A small network was shown many inputs. Here are its activations along a few directions, one row for each input.
In each table, some parts of the input vary, and every possible input appears once, in random order.
Descriptions start from the smaller parts, as in this example, which fits no table here: values(2) and (point or ring(11) or (line(4) and ring(8))).
Shared parts are said once, and a part with two or three values counts as separate values.

Other details of the inputs shift rows strongly along two fixed directions, in all tables alike. That doesn't count.
These rows show it; all are for the same input, with only those details redrawn:
[ 23   3 -22  -4   6  12 -23  -3 -32 -39  42 -11 -12  32]
[ 30 -16  30  21 -21  35  -9 -40  -9 -15 -24  22  11  -9]
[ -1  -3   7  -7   0   2   9 -11   7  23 -18  16  11 -12]
[-15  10 -24 -28  20 -21   9  15   3  25  13   0   0   5]
[ -1  -3   7  -7   0   2   9 -11   7  23 -18  16  10 -12]
[  3  -8  20   1  -7  10  10 -21  11  24 -32  23  15 -20]
[ 30 -16  30  21 -21  35  -9 -40  -9 -14 -24  22  11  -9]
[ -4  11 -32 -24  20 -14  -5  16 -13  -1  35 -10  -8  21]

A family of inputs:
R1: [  7  10  -4  13 -24  11 -10  14   8 -37   9 -15 -17   7]
R2: [-28  20 -16 -10   6 -19  10  48  29  -1  10 -13 -14  -7]
R3: [ 14  12 -18  11  -2  15 -20  16 -14 -54  36 -21 -23  28]
R4: [  5 -12  18  -2   2  10  11 -27   0  30 -31  28  19 -20]
R5: [  6   1  -3   6 -16  13 -14   9   4 -38  14  -8  -5   7]
R6: [-32   2   4 -24  24 -21  28  15  30  58 -27  23  17 -31]
R7: [-26  15 -17 -16  14 -17   8  41  22   5  10  -8  -8  -5]
R8: [ 15  -8 -11  23  -2 -16 -20 -10 -46 -28  33 -42 -21  44]
R9: [ 44  -9   4  18 -13  37 -31 -29 -37 -55  22   0  -6  24]
R10: [-25  10 -19 -35  24 -27  15  19  12  39  10   1   7  -8]
R11: [  0 -24  29  24  -7 -18  13 -35 -14  40 -38  -3  12  -5]
R12: [-37   5   3 -25   7 -24  26  18  41  50 -28  15  16 -30]
R13: [  5 -13  21  -4   3  11   8 -27   0  29 -26  27  23 -26]
R14: [ 17 -20  40  60 -44   6  -3 -30  -7 -17 -35 -20  -8   0]
R15: [-21  17 -20 -18  21 -18  10  26  12  16  10  -5  -8   3]
R16: [-19  15 -23 -24  12 -20   7  24  12  17  11  -7  -6   4]
R17: [-26   3 -22 -37  32 -26  16  15   5  40  10  11  14  -6]
R18: [  0 -10  35  14 -10  19   7 -13  22   9 -41  26  14 -31]
R19: [ -1 -23  16  15   8 -23  13 -33 -27  43 -23  -3  12   2]
R20: [ 25 -18  21  15   6  32 -12 -29 -21 -16  -7  25  11  -6]
R21: [ 22 -15  19  12 -13  27 -13 -27  -9 -22  -6  18  13  -4]
R22: [ -7  -6  -2  21  -8 -28   1   1 -13   4   2 -36 -14  20]
R23: [ -6  13 -30 -18  29 -11  -3  19 -14  -3  35  -8 -10  21]
R24: [ -8  17  -7   9  -8   0   2  27  16 -20   6 -14 -17   2]
R25: [ 12   0 -13  -5  23   9  -7  -8 -27  -9  22   5  -2  16]
R26: [ -2   9  -9   6 -18   4 -10  23  12 -39  18 -15 -12   6]
R27: [-11  17 -27 -17   5 -13  -7  33   6 -16  34 -24 -15  12]
R28: [  7   5  -9  -6  -1   6 -13   4  -6 -22  22  -9  -6   8]
R29: [ -3  -1  33  19 -35  15   9  -3  36   1 -40   8   6 -35]
R30: [  5   8 -12   1 -11   6 -10  13   2 -27  15 -14 -13  12]
Q: Describe the family of inputs behind these rows.
A: line(5) and (point or ring(5))
Q: The inputs of R24 and R25 match in every part but the line(5) part. If R14 is changed in the same way as R24 into R25, which row does it become?
A: R19
Q: Which other rows does R20 become when the line(5) part takes its other values? List them by row number.
A: R2, R6, R7, R18
Q: A walk changes only the line(5) part. It starts at R26 and steps to R5. List the rest of the walk in order.
A: R12, R21, R17

A family of inputs:
R31: [  6   4  -6   5  -7   0  -4  -1  -7 -11  10 -12  -7  10]
R32: [  1   1   6  -1  -7   4   6  -4   8   7 -12   9   5 -10]
R33: [ -4  -3   6  -4  -6   3   3  -4  11   6  -9   9  10 -11]
R34: [  6   2  -7   0  -3   3  -7   2  -4 -14   8  -4  -7  11]
R35: [  0  -1   9  -3  -6   4   2  -3   9   7 -11   7   5 -12]
R36: [ -2 -10  10   2   6  -4   5 -11  -2  17 -11  10  11  -6]
R37: [  5   4  -5   5  -5   0  -6   0  -4 -12   8 -11  -8  13]
R38: [ -3   1   8   1   2   7   6  -1  12   5 -13  11   3  -9]
R39: [  0  -6  10   1   8  -1   5 -10  -2  19 -12   8   8  -9]
R40: [ -4  -2  13   8  -3  -2   4  -3   6   8 -13  -1   1  -9]
R41: [ -2  -1   7   6  -2   2   7   0   6   8 -14   7   2 -11]
R42: [ -1  -5   8   2   7   1   6 -10  -2  17 -17  10   6  -4]
R43: [  0  -3  10   2  -9   1   2  -4   7   8 -13   1   3  -9]
R44: [  6   4  -5   2   3   6  -4   5  -8 -15  12  -1  -5   6]
R45: [  4  -3  -5   1  -6  -1  -8   1  -7 -14  11  -9  -2   9]
R46: [ -5   0  11  10  -3  -1   7  -3   9   8 -16   1   0  -5]
R47: [  5   5  -6   1   4   9  -4   4  -6 -16  13  -1  -4   5]
R48: [ -1   2   5  -3  -6   7   6  -4  11   8 -11  10   6 -12]
R49: [  3  -2  -4   1   3   2  -7   4  -7 -17  13  -2  -1   6]
R50: [  6   1  -5  -2  -3   2 -10   2  -7 -13  12  -6  -5   6]
R51: [  5   2  -2   0   5   5  -8   5  -7 -15  13  -3  -5   4]
R52: [-36  17 -37 -37  40 -45  22  34   4  47  20  -9  -3   5]
R53: [  2  -4  -4   4   2   0  -8   4  -8 -16  11  -4  -3   6]
R54: [ -2   0   9   3   0   5   5   0  10   6 -14  10   2  -8]
R55: [  5   3  -3  -1   6   8  -8   4  -5 -16  14  -2  -3   3]
R56: [  0  -9   8  -3   0  -4   5 -14  -1  18 -11   9  12  -5]
R57: [  7   4  -7  -2  -2   5  -7   2  -3 -15  10  -2  -5  10]
R58: [  2  -4  -4   5   0  -1  -6   4  -8 -15  11  -8  -3   8]
R59: [ 10  -2  -5  -5   5   1  -8  -9 -17  -3  14  -4  -1  10]
R60: [ -3  -2   9   7  -2   1   6   0   9   8 -17   4   0  -6]
R61: [ -3  -4   7  -2  -7   1   3  -4   9   6 -11   8   9 -10]
R62: [  4  -3  -6  -1  -5   0  -9   2  -7 -14  12  -5  -2   8]
R63: [  4   2  -5   5   3   4  -7   5  -6 -15   8  -3  -8  10]
R64: [-37  21 -40 -39  26 -44  20  43  16  40  19 -12  -7   2]
R65: [  6   4  -6  -6  -1   8  -9   1  -3 -14  14  -3  -2   4]
R66: [ -1  -1  11   4 -10  -2   3  -6   8   9 -13  -2   3  -8]
R67: [  6   2  -7   2  -4   2  -6   2  -4 -13   8  -8  -7  12]
R68: [  5   0  -3   3   3   3  -9   5  -8 -14  11  -5  -6   5]
R69: [  1  -5   6  -2   0   1   6 -14   0  17 -16   9   7  -3]
R70: [ -2  -2   8   8  -4   1   8  -1   5   8 -14   3   1  -9]
R71: [ -4  -4   8   1   0   4   4  -2   9   4  -9  10   9 -11]
R72: [ -7  -5  11   9  -4  -5   6  -4   6   6 -13   0   5  -7]
R73: [  3   4  -4   9  -1   0  -3   2  -8 -12  10 -11  -8   9]
R74: [  6   5  -8  -4  -1   9  -7   1  -1 -15  11  -1  -4   9]
R75: [  0  -2   6   4 -10   1   6  -4   7   9 -14   3   2  -8]
R76: [  2  -1  -4   3  -7  -4  -6  -1  -7 -13  11 -12  -3  10]
R77: [ 10  -1  -9  -3   4   2  -4 -10 -18  -4  12  -2  -2  11]
R78: [ -3  -4  11   6  -2   1   4  -1   6   8 -13   2   2 -11]
Q: Describe the family of inputs behind these rows.
A: values(2) and line(4) and (point or line(5))
Q: The inputs of R45 and R58 match in every part but the values(2) part. If R57 is changed in the same way as R45 into R58, which row does it become?
A: R54
Q: A walk changes only the line(5) part. It starts at R74 and steps to R57. List the rest of the walk in order.
A: R34, R67, R37
Q: Which other rows agree with R38 in the values(2) part and the line(4) part? List them by row number.
A: R42, R46, R54, R60, R63
Q: Which other rows does R42 become when the values(2) part takes its other values? List them by row number.
A: R69
